These are the activations of a small network on made-up records, seen along a few directions, one row for each record.
Here are examples, each followed by its value of one field, Saso.
The word absent means that the record has no Saso.
The largest differences between rows may come from other fields.
In the rows, zero is written as 500.
Random noise pushes rows far along 4 fixed directions. That doesn't count. These rows show it; they differ only by the noise:
[533 730 530 390 535 419 590 469 510 528 455 267 512 631 512 511 458]
[390 639 495 692 424 534 371 443 719 373 399 466 515 432 465 598 604]
[382 530 417 630 610 611 415 478 511 523 420 807 593 381 431 503 443]
[512 331 296 399 687 314 706 531 446 619 436 639 607 538 578 366 355]
[503 503 418 445 592 372 612 505 520 577 459 509 576 506 514 445 436]
[453 653 478 541 507 491 488 455 586 444 407 414 515 554 508 543 506]

[457 435 273 572 545 441 570 428 571 272 265 396 488 787 718 514 479]
j1
[610 162 341 351 571 158 765 594 517 590 524 478 590 536 625 349 471]
j1
[426 524 490 576 402 617 444 420 532 253 352 358 420 705 613 590 552]
j4
[497 501 509 464 590 542 540 541 410 570 518 627 567 450 464 477 433]
j9
[513 561 546 483 439 434 534 458 541 437 468 341 485 577 537 524 541]
j4
[427 486 446 595 396 429 508 463 689 336 383 369 446 567 610 560 590]
j5
[490 546 570 433 479 520 555 499 476 570 511 452 511 456 468 488 503]
j3
[509 671 618 477 414 472 512 446 548 445 489 265 480 584 505 557 554]
j4
[464 506 446 607 522 664 360 487 446 361 436 611 465 579 502 555 485]
absent
[595 372 521 415 480 240 652 564 580 666 619 459 575 334 473 428 564]
j7
[581 394 520 489 426 134 642 550 776 628 617 316 621 248 439 455 627]
j9
[502 558 415 330 765 675 632 489 127 597 430 732 539 702 567 427 239]
j7
[440 527 540 531 499 524 490 512 549 581 511 631 562 336 416 507 512]
j5
[513 500 597 494 449 482 460 513 515 611 602 504 473 357 421 505 551]
absent
[453 363 420 509 536 408 607 511 544 585 465 629 577 376 515 428 490]
j3
[521 540 611 447 461 351 601 536 580 697 617 455 591 244 378 455 549]
j3
[536 424 530 500 472 360 547 560 600 558 557 491 558 362 466 481 566]
j9
[459 323 335 606 533 432 567 486 586 434 432 603 515 515 603 452 507]
j7
[478 444 447 384 610 601 558 533 326 515 447 618 509 631 546 458 378]
j6
[464 303 435 543 430 388 536 525 639 459 500 543 491 414 545 500 576]
j5
[514 430 484 520 463 636 357 514 398 400 508 534 400 583 514 535 495]
absent
[566 414 420 282 613 395 686 546 351 536 481 439 476 717 620 422 382]
j6
[552 592 520 410 582 513 549 512 398 596 538 529 554 555 450 469 440]
j1
[508 490 440 386 614 506 568 522 364 524 455 590 505 628 559 451 390]
j6

Here are new rows. What is Saso for each?
[613 389 538 326 481 151 745 568 568 731 633 351 563 337 469 379 539]
j3
[514 417 505 447 491 344 594 567 575 582 560 486 569 385 471 455 523]
j6
[483 380 326 458 569 297 704 486 581 533 399 449 563 548 605 419 449]
j5
[533 239 220 471 576 215 767 475 574 405 337 362 480 757 784 412 448]
j7
[530 467 439 470 530 492 494 476 417 457 453 451 412 631 571 475 453]
absent
[612 342 486 373 594 293 613 572 434 700 657 542 537 368 441 387 452]
absent
[527 296 425 489 427 292 619 492 606 401 468 345 472 581 625 481 572]
j4
[466 644 616 624 332 449 388 499 759 470 554 373 503 336 378 587 683]
j6
